Each row below holds a small network's activations on one input, seen along a few directions.
Each table varies a few parts of the input and shows all the possible inputs, shuffled.
A made-up example of a description, with smaller parts first: values(2) and (point or ring(11) or (line(4) and ring(8))).
Shared parts are said once, and a part with two or three values counts as separate values.

Table:
R1: [ 31  -4 -24 -39 -32  14   0  23  29 -35 -26]
R2: [ -9 -34  18 -21   0  36 -23 -26 -31  -6   1]
R3: [-40 -10 -37  28  19   2  32  -9  21  17 -24]
R4: [  5  20  29  -5  13  64  33 -27 -11 -29 -15]
R5: [ -6  43  58  35  14  14   3 -21 -32 -12 -13]
R6: [ -8  -7  60  14 -22  -1 -26 -19 -29  -7  10]
R7: [ 15  29 -12   0  16 -24  -6  47   3   8 -49]
R8: [ 24  23 -17 -35  -3   4  31  32  35 -26 -44]
R9: [ 23   1 -19  -4 -13 -14 -37  38  -3  -1 -31]
R10: [ 13  45  12   5  -2 -46   2  38  12  -9 -42]
R11: [ 20  -9 -37 -34 -10   1 -27  21   4 -16 -33]
R12: [  1 -45 -39 -34   7 -22 -13 -26   1  29 102]
R13: [  2 -29  31 -26 -23  49   4 -24  -7 -25   8]
R14: [-37   1 -19  59  16 -14  21   8  14  33 -22]
R15: [ 12  18 -30 -30  19  -9   5  30  11  -8 -51]
R16: [ -4  26  34  30  33  36  -5 -12 -42   6 -20]
R17: [-29  -5 -24  24  -5  15  59  -8  46  -1 -17]
R18: [-40  18   5  64  -3 -35  29  -2  23  15 -15]
R19: [  2 -18   3   2 -14 -59 -16 -20   3  29 111]
R20: [ -7  16  16  -1  36  51   6 -29 -35 -10 -22]
R21: [ -6 -23  36   9  -3  21 -34  -9 -38  10   3]
R22: [ 12 -40 -26 -39 -16  -9  14 -24  25  12 109]
R23: [ 21  18   4   1 -31 -36 -30  28   6 -18 -25]
R24: [  4 -35 -21  -3   5 -38 -24 -10  -6  45 104]
Q: The inputs of R15 and R8 match in every part but one. If R20 is changed in the same way as R15 into R8, which row does it become?
A: R4
Q: What do these inputs look like to the network?
A: line(4) and (point or ring(5))
Q: Change only the line(4) part in R12. List by row number the other rows that result.
A: R19, R22, R24
Q: Start at R1 and move only the line(4) part, one step at a time. The first step leads to R11. Which rows follow, in order?
A: R9, R23
Q: Change only the ring(5) part in R5. List by row number the other rows that result.
A: R6, R10, R18, R23

Table:
R25: [ 20  46  57 -64  16 -24  20 -14  -6 -11  79]
R26: [-15  16 -11  -5 -60 -55   1 -27  55 -34  41]
R27: [-25 -70 -10 -31 -37 -13  47   4  39  -8  -6]
R28: [ -32   68   -5   28   20 -101    3   54   22   24  -64]
R29: [-24  35 -36  33  51 -84  39  35  30  24 -80]
R30: [-23 -66 -35   0  35  45 -29 -19  -9  61  35]
R31: [ 23 -47  20  15 -77  -1   2  51  26   5  19]
R32: [-35 -48  32 -24   0 -31 -68 -23 -22  32  39]
R33: [-23 -55 -44 -10 -30  44  48  32  46  16   8]
R34: [ 42   6 -15  45 -70 -25  -8  -2  50 -20  49]
R35: [ 90  19  -3 -40 -29  31 -65  62 -22 -46 -73]
R36: [-26 -81  -1 -20  29 -13 -31 -46 -15  36  22]
R37: [ 43  -4 -32 -88   9  18 -20  14  -9 -58 -98]
R38: [ -6 -17 -44  -1 -30 -37  37 -49  63 -33  24]
R39: [  0  36 102  90 -12  71   0 -14 -42 -28 -58]
R40: [ 34  29   0 -92 -20   0 -56  35 -17 -59 -82]
R41: [ 76  36  54 -13   7   6  11  11 -10   2  88]
R42: [-23 -17 -62  19  37  30 -13 -24 -46  41  62]
R43: [ 29  14  24 -60  45  -6  57 -37   2  -8  61]
R44: [ 24  58  -8  78   9 -71  -5  79  17  39 -57]
R45: [ 31  27 -10 -39  52  52  58  -9   9  16  75]
R46: [-55  46 105  39  -4  41  10 -41 -38 -40 -66]
R47: [-34 -37  23 -35 -66 -31  10  25  31  -9  10]
R48: [-35   1   5  -5   3 -46 -52 -29 -60  13  67]
R49: [ 21 -58  29  27 -10  -1 -76   2 -27  46  47]
R50: [-46  15  72  42  23  59  47 -64 -31 -35 -84]
R51: [ -5  -2 -79  19 -23  21  38 -21  70 -10  38]
R52: [ 44  10 -66 -66  18  76 -19  43  -2 -35 -84]
R53: [-44  29  37  62  30 117  48 -36 -24 -11 -70]
R54: [ 22  -9   2  45  -7 -16 -60  -4 -64  27  75]
R55: [-23  49 -70  54  58 -25  40  63  37  47 -66]
R56: [-25 -31 -28  -2  32 -28 -15 -51 -53  16  49]
Q: The inputs of R55 and R29 match in every part but one. If R51 is changed in the same way as R55 into R29, which row does it become?
A: R38
Q: What do these inputs look like to the network?
A: line(4) and (values(3) or ring(5))
Q: Change only the line(4) part in R49. List by row number the other rows that result.
A: R30, R32, R36
Q: Change only the values(3) part in R53. List by row number the other rows that result.
A: R52, R55
Q: Change only the values(3) part in R35. List by row number the other rows that result.
A: R39, R44

Table:
R57: [ -7  33  10  22  10  14  15  16   1 -14 -74]
R58: [-22 -35  39  16   7  18 -10 -61 -37  25  96]
R59: [ -3  17  -2  14   4  -7   6  14   6  -1 -33]
R60: [  9 -37 -35 -32 -13 -22  -5  -8  19  15  74]
R61: [ 14 -21 -23 -24 -13 -28 -14   6  12   9  45]
R62: [ 13  -4 -12 -16  -8 -16 -12  13   6  -1   7]
R63: [  6  28  12   1   5  26   6  18  -4 -25 -76]
R64: [   3   44   25    9   10   46   15   20   -9  -38 -116]
R65: [ -11   49   23   31   16   34   24   19   -4  -27 -115]
R66: [ -9 -39  40  -5   2  29 -19 -60 -42  14  95]
R67: [ 10  12   0  -7  -2   5  -3  16   1 -13 -35]
R68: [  1 -16 -25  -3  -8 -39  -5   5  17  20  47]
R69: [ -4 -33 -37 -11  -7 -32   5  -9  24  26  76]
R70: [  0   1 -14   5  -3 -27  -3  12  11  10   8]
Q: What do these inputs look like to the network?
A: values(2) and (point or line(6))
Q: The inputs of R69 and R60 match in every part but the values(2) part. If R65 is changed in the same way as R69 into R60, which row does it become?
A: R64

Table:
R71: [ -4  17  35  10   8  40   3 -10 -23 -19 -44]
R72: [-12   4  30  15   8  29   4 -21 -21  -4  -7]
R73: [ 38 -62 -19 -78 -28  -5 -41 -21  -6   2 117]
R74: [  3   7 -28   0  -4 -24   9  24  25   2 -17]
R75: [ 18  33 -21 -11  -2  -3   5  48  21 -25 -93]
R76: [-25 -22  21  27  10   1  -2 -41 -22  28  69]
R77: [-10 -17 -30  12  -6 -52   3   2  24  32  59]
R78: [-18  -8  25  20  11  15   2 -32 -21  12  31]
R79: [  4  32  41   5   8  50   1   2 -26 -34 -80]
R80: [ 10  20 -25  -6  -3 -13   7  36  24 -12 -55]
R81: [ -3  -3 -30   6  -3 -38   8  13  25  18  21]
Q: What do these inputs look like to the network?
A: point or (values(2) and line(5))
